These are the activations of a small neural network, seen along a few directions. Each row is one input.
In each table, some parts of the input vary, and every possible input appears once, in random order.
A made-up example of a description, with smaller parts first: one of 6 places along a line, together with either a single point or one of 9 places around a ring or (one of 3 separate values, together with one of 8 places around a ring).
Shared parts are said once, and a part with two or three values counts as separate values.
In the rows, 128 means zero.

Other details of the inputs shift rows strongly along two fixed directions, in all tables alike. That doesn't count.

Rows:
r1: [117 116 153 125 142 143 154 138 108 111 144]
r2: [146 101 125 143 144  94 154 110 128 146 128]
r3: [109 123 150 120 151 147 152 131 107 119 156]
r4: [154 139 137 127 180 122 122 138 119 124 151]
r5: [161 128 147 127 175 116 131 137 124 113 144]
r6: [115 156 102  90 110 143  90 104 182 128  88]
r7: [136 122 161 127 131  97 145 137 125 141 145]
r8: [152 121 149 129 112 128 154 122 122 123 142]
r9: [117 139  86 195  94 188 100 203  49 153 121]
r10: [124 101 137 134 141  78 142 126 116 135 134]
r11: [156 120 145 141 128 118 151 129 140 150 135]
r12: [102 132 131 100 109 118  89 114 181 108  96]
r13: [ 98 146 126  97 113 120  88 111 181 111 100]
r14: [143 115 121 129 141  93 153 114 120 145 122]
r15: [108 131  93  95 127 113 100  82 179 116  81]
r16: [135 119 135 118 142 155 173 134 113 119 147]
r17: [110 108 155 134 150 143 157 128 122 111 154]
r18: [115 122 125 127 147  84 136 122 106 151 144]
r19: [143 134 148 109 127 132 155 107 119 138 156]
r20: [121 141 104  99 143 143  58 112 191  74  84]
r21: [152 135 144 122 135 118 153 126 133 157 136]
r22: [163 154  77 204 125 160  77 208  61 155 123]
r23: [117 145  97 115 145 146  56 114 196  80  90]
r24: [150 138  83 211  64 175  98 177  77 163 122]
r25: [157 153  77 193  78 156  99 194  84 182 102]
r26: [106 133  94  88 129 114  98  80 173 119  84]
r27: [117 117 130 130 148  81 141 119 115 144 145]
r28: [160 126 149 122 128 110 158 130 135 143 128]
r29: [126 132 155 122 138 106 135 129 128 150 150]
r30: [113 123  97  98 118 110 100  88 180 105  68]
r31: [121 137 156 121 127 125 139 120 104 138 161]
r32: [155 139 138 116 183 123 123 135 116 128 156]
r33: [146 132 151 119 125 130 159 112 120 136 155]
r34: [129 124 130 107 148 160 164 126 112 127 153]
r35: [120 117 130 131 143  79 142 124 115 139 137]
r36: [151 126 151 124 115 125 158 119 123 123 142]
r37: [121 135 162 126 127 123 144 119 110 133 159]
r38: [140 108 134 128 135 155 169 140 116 113 141]
r39: [126 135 147 120 136 110 129 131 120 156 150]
r40: [110 125 147 113 152 149 151 129 102 124 159]
r41: [ 87 153 118 103  90 146  80 105 167  91  95]
r42: [ 89 168  57 173  35 186  24 167 123 120  62]
r43: [121 122 161 142 123 122 143 120 121 124 154]
r44: [139 112 138 119 138 152 171 133 118 112 140]
r45: [117 110 152 131 142 143 155 141 110 110 147]
r46: [123 109 135 133 141  78 143 127 115 137 133]
r47: [119 103 133 144 145  81 140 119 125 138 141]
r48: [149 130 148 122 118 128 160 119 119 129 149]
r49: [ 95 139 101  85 123 177 113 103 174  90 101]
r50: [126 123 162 133 116 120 143 129 115 119 146]
r51: [114 116  99  98 119 109 100  86 182 103  69]
r52: [136 128  59 216  80 207 104 204  67 156 114]
r53: [162 120 149 126 126 111 155 131 134 143 127]
r54: [ 96 132 127 110 112 124  83 108 191 111 100]
Description of these inputs: one of 6 places along a line, together with either a single point or (one of 2 separate values, together with one of 4 places along a line).
The inputs of r54 and r39 match in every part but the place on the line of 6. If r43 is changed in the same way as r54 into r39, which row does it become?
Answer: r31
The inputs of r4 and r23 match in every part but the place on the line of 6. If r3 is changed in the same way as r4 into r23, which row does it become?
Answer: r17
A walk changes only the place on the line of 6. It starts at r52 and steps to r38. List the rest of the walk in order.
Answer: r44, r16, r49, r34
A walk changes only the place on the line of 4. It starts at r51 and steps to r53. List the rest of the walk in order.
Answer: r8, r38
Change only the choice among 2 separate values in r30. List by row number the other rows that result.
Answer: r46
Change only the choice among 2 separate values in r6. List by row number the other rows that result.
Answer: r39
A walk changes only the place on the line of 6. It starts at r47 and steps to r10. List the rest of the walk in order.
Answer: r46, r35, r27, r18
A walk changes only the place on the line of 4. It starts at r1 and steps to r42. List the rest of the walk in order.
Answer: r7, r46

Rows:
r55: [152 120 139 151 123 116 168 151  88 165 156]
r56: [103 141 117  76 107 136  98  91 197 102  86]
r57: [177 127 129 154 154 127 158 153  96 166 152]
r58: [110 152  51 182  48 193  54 179 118 131  69]
r59: [124 110 166  97 140 117 171  90 156  99 142]
r60: [115 142 127  78 114 132 109  90 186 108  97]
r61: [133 123 157 147 144 137 164 159  79 140 175]
r62: [113 147 121  95 152 165  91 113 171  85 117]
r63: [118 156  58 174  71 140  27 169 124 151  70]
r64: [176 120 132 158 163  88 135 156  97 163 150]
r65: [119 162  88 179  86 184  74 178  80 139 122]
r66: [ 88 124 117 102 128  93  96  85 180 113  95]
r67: [130 102 148  87 166 118 173  89 157  87 129]
r68: [122 103 138  91 174  69 145  89 157 111 117]
r69: [ 86 129 111  83 108 132 108  80 190 105  88]
r70: [153 121 147 159 142  84 147 151  91 168 150]
r71: [144 104 143 168 124 130 178 150  80 151 160]
r72: [ 93 135 113  81 105 131 105  80 191 102  90]
r73: [156 113 119 151 149 116 176 146  80 156 144]
r74: [119 117 154  97 151  70 138  94 165 120 132]
r75: [141 112 140 163 136  80 149 143  87 168 154]
r76: [ 99 121 172  79 159 121 159  92 154  91 157]
r77: [119 156  93 174  93 186  76 186  87 140 116]
r78: [152 126 134 153 111 150 138 154 102 141 135]
r79: [137 123 171  95 157  64 145  84 156 124 149]
r80: [123 164  50 185  41 199  40 172 107 134  70]
r81: [ 87 146 132  83 127 157  94 109 177  83 108]
r82: [126 112 156 155 147 136 172 156  66 150 179]
r83: [133 137 109 103 135 160  98 108 188  93  97]
r84: [137 114 172  93 142 120 166 103 157 103 143]
r85: [167 129 152 150 127 112 174 140  74 173 170]
r86: [143 107 138 149 169 136 172 158  58 137 176]
Describe the family of inputs behind these rows.
Answer: one of 4 places along a line, together with either one of 2 separate values or one of 6 places along a line
The inputs of r77 and r63 match in every part but the place on the line of 4. If r81 is changed in the same way as r77 into r63, which row does it become?
Answer: r70
List by row number the other rows that have the place on the line of 4 in common with r80.
Answer: r58, r59, r67, r71, r78, r83, r84
Change only the place on the line of 6 in r72. List by row number the other rows that result.
Answer: r55, r56, r60, r69, r85
Change only the place on the line of 4 in r57. List by row number the other rows that result.
Answer: r62, r64, r83
